Each row below is a small network's average activation on inputs in which a field has the value named, seen along a few directions.
Related values have similar rows: they may be neighbours, one step apart, or belong to one group.
In the rows, 500 means zero.
Random noise pushes rows far along 17 fixed directions. That doesn't count. These rows show it; they differ only by the noise:
[444 559 293 542 412 415 491 519 410 394 540 576 559 421 423 507 564 363
 518 447 386 376 404 449 299 457 505 586]
[593 626 732 592 409 614 515 394 759 396 670 546 686 429 507 676 322 526
 504 325 506 385 541 378 728 490 454 580]
[475 580 471 625 553 603 457 591 492 368 761 406 371 426 496 564 571 590
 432 523 512 630 518 425 349 458 555 533]
[498 605 286 465 463 444 461 556 548 282 472 535 507 478 532 626 629 449
 615 470 630 291 555 522 540 597 538 334]
[520 381 442 485 593 469 536 417 469 389 523 544 721 432 563 597 403 645
 433 510 562 410 462 108 643 472 482 442]
[618 357 531 559 475 398 417 461 357 485 513 458 521 456 385 560 464 412
 533 387 592 486 270 566 384 452 494 586]
[534 664 502 485 507 636 607 528 529 305 501 361 210 464 603 304 503 524
 431 635 501 495 555 624 512 526 661 471]
[470 462 346 522 493 520 539 576 511 322 607 516 495 442 554 542 487 597
 557 586 566 451 448 395 338 529 389 504]
[224 698 419 481 472 591 510 427 622 667 664 480 760 472 421 559 373 368
 564 408 394 610 528 499 606 588 466 432]
[682 403 571 592 582 553 553 525 443 316 333 538 476 499 293 600 383 393
 559 344 595 507 436 611 555 713 531 639]
[500 545 712 584 405 478 498 491 440 701 377 397 591 478 372 426 469 328
 553 488 426 655 612 699 539 629 429 534]
[667 517 552 558 515 550 517 561 618 552 413 468 433 469 524 541 559 414
 519 602 657 448 548 546 379 404 386 685]
[567 550 673 540 467 378 565 557 408 322 575 380 449 517 455 630 471 539
 605 564 649 502 512 485 355 684 451 600]
[559 526 665 548 227 656 565 321 716 668 521 602 556 502 605 646 567 444
 555 396 342 537 583 521 648 385 636 622]
[543 672 287 555 512 490 457 466 465 249 543 517 361 442 390 505 391 355
 658 274 635 292 411 513 585 392 826 516]
[566 636 619 231 341 422 653 317 453 268 497 317 542 614 578 625 552 435
 295 535 381 403 252 571 484 742 628 521]
[479 295 452 571 472 347 372 452 465 650 598 581 543 410 587 519 686 479
 495 448 462 427 388 501 419 322 404 409]
[594 584 647 403 473 656 523 472 493 399 495 579 477 537 465 555 415 553
 305 505 425 497 441 441 470 418 580 752]
[564 525 308 532 482 595 429 576 634 361 525 620 580 416 515 676 641 480
 468 485 578 355 503 429 425 438 415 508]


Field Sig:
k9: [676 405 361 619 244 561 347 629 633 239 506 506 531 515 539 484 345 712
 720 296 476 413 516 490 532 452 312 419]
k3: [418 617 292 501 530 434 519 596 622 474 575 407 442 657 510 503 486 502
 643 429 400 502 560 445 404 563 398 534]
k12: [640 437 575 363 510 592 545 553 481 337 346 584 275 608 502 561 510 596
 496 530 627 432 457 633 450 533 598 623]
k15: [509 478 406 406 702 562 558 515 546 394 508 439 410 531 501 539 437 581
 497 531 737 497 408 450 521 510 576 470]
k4: [295 662 472 342 725 504 419 459 605 669 691 372 364 646 629 437 373 576
 515 493 570 563 533 527 694 374 627 380]
k7: [323 484 496 368 754 359 531 503 278 352 640 560 480 568 417 629 513 624
 425 523 577 534 415 400 512 738 643 319]
k5: [487 403 474 464 604 580 461 630 522 455 616 541 247 676 511 375 299 731
 530 432 432 620 431 584 436 470 413 547]
k10: [377 615 365 412 388 261 392 486 430 507 552 403 529 510 621 453 528 534
 695 510 633 310 577 424 571 378 589 250]
k6: [535 762 684 387 314 509 458 558 597 355 576 569 563 697 458 655 400 604
 522 416 417 431 614 516 528 584 484 576]
k1: [544 406 501 545 372 499 517 366 497 396 653 567 382 441 532 617 582 453
 532 399 527 432 257 603 449 457 685 495]
k8: [496 533 446 448 553 458 562 461 700 569 502 424 326 677 591 325 381 469
 552 390 379 425 412 630 565 448 473 552]
k13: [497 690 654 247 404 532 408 516 572 558 516 394 451 648 586 497 498 546
 411 650 575 515 485 742 505 524 448 403]
k11: [618 297 637 608 594 492 502 651 412 460 422 552 336 514 426 405 344 621
 666 537 675 552 533 580 384 517 367 653]
k14: [432 536 514 318 509 557 540 409 559 465 608 462 537 482 505 401 368 527
 351 549 582 452 212 638 483 546 460 394]
k2: [530 534 360 587 327 608 491 476 667 564 545 577 536 562 537 548 431 483
 568 378 298 532 529 400 483 308 543 679]
The values of Sig form a ring.
Question: Name the neighbours of k10, in listed order.
Answer: k12, k11
Question: Name the neighbours of k3, in listed order.
Answer: k9, k8
Question: Name the neighbours of k6, in listed order.
Answer: k7, k5
Question: Name the neighbours of k1, in listed order.
Answer: k4, k2

Field Nopov:
d9: [542 466 451 583 582 556 483 439 521 534 435 617 802 404 362 732 513 358
 410 419 546 494 514 303 617 529 487 556]
d7: [452 595 546 538 453 384 391 650 578 310 705 507 396 511 553 449 386 695
 693 401 522 334 595 496 467 472 318 431]
d14: [563 378 269 582 513 521 368 575 474 583 452 360 536 551 454 585 599 470
 507 395 435 654 473 419 381 410 473 559]
d10: [458 657 335 418 415 496 520 633 672 573 362 578 284 653 618 334 590 406
 611 579 375 365 656 742 421 455 426 498]
d12: [628 297 766 714 341 400 543 460 371 620 545 300 599 251 381 324 311 364
 638 587 660 576 257 722 266 526 207 632]
d5: [828 370 398 586 394 515 575 478 555 463 153 280 553 508 494 436 398 302
 631 457 532 449 444 536 522 517 434 686]
d4: [551 352 463 581 336 646 429 541 378 439 500 331 522 394 478 438 604 554
 393 556 360 722 426 619 339 562 437 403]
d13: [538 718 487 360 496 695 526 585 529 363 316 823 251 551 410 365 377 524
 511 536 594 287 566 559 445 285 666 776]
d15: [433 756 431 614 418 400 377 508 654 615 634 462 617 478 473 591 611 310
 566 382 475 417 613 557 533 429 473 395]
d11: [361 506 639 499 499 351 505 610 366 381 745 635 447 661 474 553 366 784
 567 435 327 570 578 308 374 591 434 592]
d6: [442 241 473 612 478 461 490 305 662 723 602 732 395 459 492 552 579 338
 711 142 445 404 298 740 603 385 622 468]
d8: [494 701 265 723 606 480 489 596 625 280 572 798 270 410 442 496 711 376
 575 264 423 210 726 386 568 358 745 520]
d1: [466 449 173 536 485 575 667 481 517 308 450 532 504 308 511 193 328 375
 492 616 455 337 229 589 336 491 394 479]
d2: [342 720 739 546 258 464 628 401 268 465 529 495 495 321 294 232 258 329
 628 581 482 552 439 766 464 648 683 532]
d3: [557 502 373 491 692 416 288 582 498 583 493 450 410 713 620 504 531 578
 415 344 316 533 650 330 628 268 524 557]
The values of Nopov form a ring.
Question: Going along Nopov from d5 by way of its neighbour d4, in what order are d7, d10, d12, d15, d2 met?
Answer: d7, d10, d15, d2, d12
Question: Name the neighbours of d8, in listed order.
Answer: d13, d11

Field Nof:
t1: [558 504 600 638 256 449 341 574 490 604 490 502 576 382 473 379 621 426
 520 480 385 464 591 691 419 423 308 451]
t9: [463 561 328 400 441 566 712 348 630 536 335 656 564 504 568 372 477 351
 412 530 267 355 456 431 579 447 595 577]
t14: [589 503 642 528 234 592 378 546 610 433 471 620 669 400 638 407 451 677
 456 532 388 361 663 490 635 379 293 385]
t4: [516 381 552 635 443 303 535 448 366 414 629 377 403 511 535 636 615 511
 663 428 488 580 462 496 441 634 617 464]
t6: [613 383 449 687 819 547 633 515 550 336 517 229 391 362 546 461 614 530
 354 576 633 605 504 370 557 664 515 354]
t2: [517 588 428 492 676 569 452 507 626 579 421 408 735 417 452 457 471 394
 322 530 568 459 531 424 659 509 355 350]
t7: [383 523 572 483 597 417 365 605 449 616 595 559 456 520 548 460 606 572
 392 555 420 519 614 532 462 421 393 451]
t11: [540 351 456 483 609 387 465 531 466 506 401 568 574 659 456 662 517 548
 538 335 442 498 527 361 550 570 465 557]
t5: [504 453 421 388 495 425 404 476 517 576 391 486 438 575 608 407 475 459
 556 494 543 396 445 660 591 421 462 414]
t10: [683 524 625 505 137 332 450 403 286 394 473 302 720 544 453 607 368 580
 568 433 433 522 456 253 505 465 626 552]
t3: [625 447 624 592 706 551 524 550 653 490 499 412 338 531 469 618 596 439
 484 452 649 566 513 668 521 655 413 525]
t12: [430 480 402 575 466 633 435 524 530 569 532 489 517 430 489 441 592 519
 480 507 488 648 565 607 586 532 539 252]
t8: [377 595 387 403 544 464 467 559 368 409 523 668 600 604 307 687 440 499
 544 384 485 483 469 349 399 565 570 650]
t13: [786 385 401 484 455 544 451 510 583 374 377 410 419 549 651 480 587 546
 374 482 444 402 432 451 497 385 444 548]
A value of Nof combines one of 2 hidden first parts with one of 7 second parts; all combinations occur once.
Question: Changing only the second part turns t12 into t4. t9 has the same second part as t12; what does that change turn t9 into?
Answer: t5
Question: Changing only the second part turns t3 into t13. t8 has the same second part as t3; what does that change turn t8 into?
Answer: t1
Question: Changing only the second part turns t7 into t6. t14 has the same second part as t7; what does that change turn t14 into?
Answer: t11
